Each row below is a small network's average activation on inputs in which a field has the value named, seen along a few directions.
Related values have similar rows: they may be neighbours, one step apart, or belong to one group.
(in the rows, 500 means zero)
Random noise pushes rows far along 4 fixed directions. That doesn't count. These rows show it; they differ only by the noise:
472, 713, 669, 546, 363, 496, 671, 561, 459, 669, 560, 515, 518, 611, 224, 466, 566, 492, 684
567, 177, 474, 646, 624, 407, 373, 459, 496, 211, 411, 279, 439, 711, 797, 588, 544, 639, 334
953, 880, 647, 908, 377, 186, 682, 185, 276, 484, 312, 654, 374, 752, 859, 384, 858, 593, 967
317, 229, 497, 561, 530, 616, 425, 548, 641, 498, 535, 419, 375, 511, 347, 592, 356, 664, 428
332, 620, 697, 560, 497, 590, 667, 483, 558, 774, 580, 576, 487, 545, 232, 559, 530, 635, 609
444, 534, 542, 581, 321, 553, 545, 575, 545, 599, 542, 520, 376, 513, 189, 463, 415, 536, 694


Values of K:
k13: 485, 676, 554, 389, 440, 427, 478, 596, 300, 586, 449, 479, 567, 622, 366, 446, 536, 392, 620
k11: 652, 819, 508, 660, 282, 400, 604, 450, 404, 659, 427, 695, 518, 503, 280, 384, 574, 639, 743
k5: 367, 582, 429, 273, 325, 639, 471, 730, 615, 548, 644, 465, 654, 316, 143, 440, 356, 406, 307
k9: 564, 732, 529, 613, 200, 430, 602, 536, 453, 598, 517, 507, 421, 593, 173, 398, 466, 410, 792
k12: 556, 444, 588, 633, 597, 417, 569, 489, 442, 411, 433, 329, 619, 704, 630, 576, 662, 342, 357
k18: 343, 835, 735, 395, 527, 723, 760, 464, 673, 813, 765, 667, 743, 376, 81, 581, 519, 465, 470
k2: 793, 730, 399, 685, 502, 237, 485, 238, 310, 458, 339, 605, 389, 598, 943, 384, 738, 703, 758
k16: 478, 114, 259, 405, 492, 620, 246, 538, 601, 277, 513, 545, 204, 198, 583, 416, 216, 360, 567
k6: 529, 649, 404, 260, 336, 441, 503, 658, 310, 579, 543, 493, 556, 393, 367, 344, 409, 457, 546
k8: 697, 547, 427, 394, 368, 301, 511, 651, 205, 486, 379, 458, 531, 594, 636, 363, 554, 266, 655
k14: 384, 530, 460, 375, 574, 688, 479, 454, 678, 535, 641, 587, 506, 292, 463, 536, 460, 528, 409
k17: 531, 452, 613, 469, 711, 444, 486, 500, 393, 364, 454, 313, 626, 684, 808, 579, 704, 326, 385
k10: 442, 187, 249, 455, 468, 480, 251, 599, 495, 423, 387, 565, 318, 339, 497, 433, 308, 348, 608
k4: 457, 445, 458, 633, 555, 637, 478, 326, 678, 597, 451, 682, 317, 306, 500, 541, 468, 446, 607
k15: 531, 657, 398, 285, 438, 436, 546, 611, 413, 544, 564, 521, 632, 373, 489, 383, 411, 448, 476
k3: 460, 370, 533, 453, 440, 671, 485, 604, 699, 397, 578, 422, 512, 444, 285, 592, 359, 336, 396
k1: 574, 507, 426, 319, 588, 495, 482, 549, 498, 425, 517, 545, 575, 367, 698, 453, 478, 371, 356
k7: 266, 207, 300, 635, 455, 774, 304, 389, 884, 471, 524, 684, 238, 189, 352, 603, 116, 884, 352
A value of K combines one of 6 hidden first parts with one of 3 second parts; all combinations occur once.
k2 and k11 share the first part; k2 and k5 share the second. Which value has the first part of k5 and the second part of k11?
Answer: k7
k4 and k3 share the first part; k4 and k17 share the second. Which value has the first part of k17 and the second part of k3?
Answer: k12
k14 and k18 share the first part; k14 and k13 share the second. Which value has the first part of k13 and the second part of k18?
Answer: k9

Values of H:
h5: 336, 365, 540, 404, 572, 517, 459, 556, 504, 630, 458, 530, 476, 457, 527, 546, 461, 482, 513
h7: 404, 331, 441, 614, 573, 467, 425, 476, 515, 508, 449, 415, 433, 586, 519, 511, 517, 708, 465
h10: 558, 447, 376, 191, 421, 499, 409, 869, 375, 226, 537, 245, 735, 533, 394, 394, 445, 32, 299
h8: 411, 638, 512, 239, 491, 565, 589, 696, 406, 556, 499, 413, 772, 491, 363, 478, 438, 328, 231
h6: 456, 431, 539, 656, 542, 568, 509, 346, 651, 526, 481, 590, 386, 493, 510, 609, 446, 770, 430
h4: 376, 477, 415, 473, 439, 561, 474, 484, 497, 773, 526, 727, 276, 272, 309, 447, 337, 698, 777
h3: 701, 704, 555, 574, 447, 507, 552, 370, 524, 427, 513, 520, 515, 487, 664, 520, 659, 408, 606
h1: 662, 660, 450, 517, 328, 383, 510, 496, 556, 365, 575, 515, 552, 477, 574, 391, 562, 480, 560
h9: 721, 534, 486, 674, 290, 445, 498, 466, 527, 363, 507, 566, 354, 522, 418, 457, 492, 425, 733
h2: 325, 598, 596, 565, 478, 605, 596, 490, 484, 782, 560, 583, 378, 485, 106, 460, 397, 461, 709
The values of H form 5 separate groups.
List the group mates of h6, in the order listed.
Answer: h9
List the group mates of h7, in the order listed.
Answer: h2
List the group mates of h4, in the order listed.
Answer: h5
List the group mates of h3, in the order listed.
Answer: h1
